Small tables with named rows and columns. After each table, cells are looked up by row and column.

Table zot
|  | pameti | moli | fafe | nam | pususi |
|---|---|---|---|---|---|
| tirige | 79 | 136 | 72 | 109 | 211 |
| setelud | 101 | 129 | 200 | 84 | 129 |
| vop | 145 | 34 | 167 | 138 | 86 |
| tel | 103 | 178 | 171 | 65 | 200 |
| nek | 74 | 190 | 77 | 129 | 216 |
| merup | 145 | 119 | 60 | 213 | 129 |
| fev | 108 | 181 | 97 | 128 | 30 |
| zerep | 98 | 193 | 132 | 177 | 125 |
| molizi | 234 | 80 | 116 | 102 | 63 |

pususi of molizi = 63
moli of tirige = 136
nam of nek = 129
fafe of fev = 97
pususi of tirige = 211
pususi of vop = 86
moli of tel = 178
nam of zerep = 177
pameti of molizi = 234
pameti of vop = 145
nam of merup = 213
nam of vop = 138
moli of zerep = 193
fafe of tel = 171

zezuze =
         bova  bezatam  zal
kon       161       81  246
bapeten   223       39  170
dad        72      202  234

zal of kon = 246
bezatam of kon = 81
bova of dad = 72
bova of bapeten = 223
bezatam of dad = 202
zal of bapeten = 170
zal of dad = 234
Row with the largest zal: kon

Table nak
,fir,zuke,genul,gozag,siper,bififo,badop,fezog,rupere
pupiz,140,125,120,163,116,111,137,140,106
nom,163,156,134,164,119,156,139,104,121
tabe,162,124,60,153,125,96,135,136,141
barimi,126,76,124,120,127,118,144,146,120
gifimen,116,135,159,136,119,122,129,126,105
bute,158,143,94,157,121,125,129,115,132
kikob,177,218,148,178,118,184,147,85,122

tabe, siper -> 125
kikob, rupere -> 122
tabe, genul -> 60
tabe, bififo -> 96
gifimen, badop -> 129
pupiz, bififo -> 111
pupiz, genul -> 120
bute, fezog -> 115
bute, fir -> 158
kikob, zuke -> 218
pupiz, gozag -> 163
gifimen, zuke -> 135
bute, gozag -> 157
kikob, gozag -> 178
barimi, rupere -> 120
pupiz, rupere -> 106
barimi, bififo -> 118
barimi, siper -> 127
kikob, fir -> 177
nom, gozag -> 164

Table bazis
,mezaka,fidifu,bosumuk,kopan,kupor,las
mibuv,70,59,210,71,82,177
munado,107,210,155,25,59,83
goba,124,149,78,195,50,49
zatipe,98,105,79,214,69,35

fidifu of mibuv: 59
las of munado: 83
kupor of goba: 50
kopan of goba: 195
bosumuk of zatipe: 79
kupor of munado: 59
kupor of zatipe: 69
las of goba: 49
mezaka of goba: 124
kopan of mibuv: 71
mezaka of munado: 107
kopan of munado: 25
bosumuk of munado: 155
las of zatipe: 35
fidifu of munado: 210
Row with the largest mezaka: goba

Table nug
fields: tekup, ragita, nub, kuvon, saped, gos, sog, pugi, dep
gebep: [110, 81, 189, 161, 48, 140, 76, 102, 131]
vaf: [95, 116, 75, 95, 96, 100, 128, 112, 107]
ris: [25, 153, 125, 137, 149, 54, 166, 128, 53]
dobimi: [108, 102, 116, 108, 104, 116, 121, 95, 119]
fir: [32, 135, 74, 213, 143, 48, 175, 106, 62]
daburim: [126, 124, 138, 89, 108, 132, 123, 104, 162]
bokir: [92, 130, 103, 151, 84, 173, 183, 43, 114]
ger: [102, 113, 105, 88, 105, 128, 111, 99, 107]
bemen: [83, 112, 95, 117, 103, 100, 139, 93, 99]

ger, dep -> 107
dobimi, tekup -> 108
vaf, sog -> 128
ris, pugi -> 128
dobimi, nub -> 116
ger, tekup -> 102
dobimi, ragita -> 102
ger, saped -> 105
fir, gos -> 48
gebep, pugi -> 102
bokir, gos -> 173
bemen, sog -> 139
bemen, dep -> 99
Row with the largest sog: bokir

Table bimizu
columns: guronid, varabup, tobi, voribi
vuvonu: [-66.855, -82.171, 66.993, 62.948]
fetufe: [-7.626, -8.081, -4.855, -6.179]
momaf: [-54.717, -66.781, 53.664, 47.853]
ludabub: [-16.429, -19.727, 5.315, 3.634]
pef: [-33.674, -38.976, 23.087, 23.606]
gov: [2.350, 2.126, -16.500, -19.927]
gisisul: [-1.068, 1.185, -15.922, -15.419]
bomavo: [14.377, 22.022, -31.964, -36.428]

bomavo, voribi => -36.428
pef, voribi => 23.606
momaf, voribi => 47.853
gisisul, varabup => 1.185
ludabub, tobi => 5.315
gisisul, tobi => -15.922
gov, guronid => 2.350
vuvonu, guronid => -66.855
ludabub, varabup => -19.727
bomavo, varabup => 22.022
gov, varabup => 2.126
fetufe, varabup => -8.081
pef, tobi => 23.087
fetufe, voribi => -6.179
momaf, varabup => -66.781
gisisul, guronid => -1.068

lila:
	res	luv
tuse	-1894	-7511
dupi	3289	799
zim	806	1160
zesu	1486	-626
geg	2522	1943
sopuzu	146	-6067
pudo	-643	4430
vimu	3026	-1240
veleze	4259	6431
nav	-1328	5890

What is the luv of zim in lila?
1160
What is the res of tuse in lila?
-1894
What is the luv of zesu in lila?
-626
What is the luv of tuse in lila?
-7511
What is the luv of veleze in lila?
6431
What is the res of dupi in lila?
3289
What is the luv of vimu in lila?
-1240
What is the res of nav in lila?
-1328
What is the luv of nav in lila?
5890
What is the res of vimu in lila?
3026
What is the res of pudo in lila?
-643

biv:
	sigidu	fitufof	rizan	kuz	virasod
zodipo	-10724	-32887	-64003	-14657	-48377
somoki	-17064	23419	-6046	-23383	-35690
koso	-17952	82511	28807	37587	56872
sare	12930	3194	16642	13479	-11503
nabak	-11192	1774	24888	20903	-39037
nimekol	-9726	-908	29214	-50532	-86932
pizozes	-18402	-3788	12675	-35913	-53017
mumuz	-17537	26965	11750	-34961	-51012

kuz of mumuz is -34961
rizan of mumuz is 11750
fitufof of zodipo is -32887
fitufof of somoki is 23419
rizan of pizozes is 12675
sigidu of somoki is -17064
rizan of zodipo is -64003
kuz of nimekol is -50532
sigidu of mumuz is -17537
Which row has the largest virasod? koso

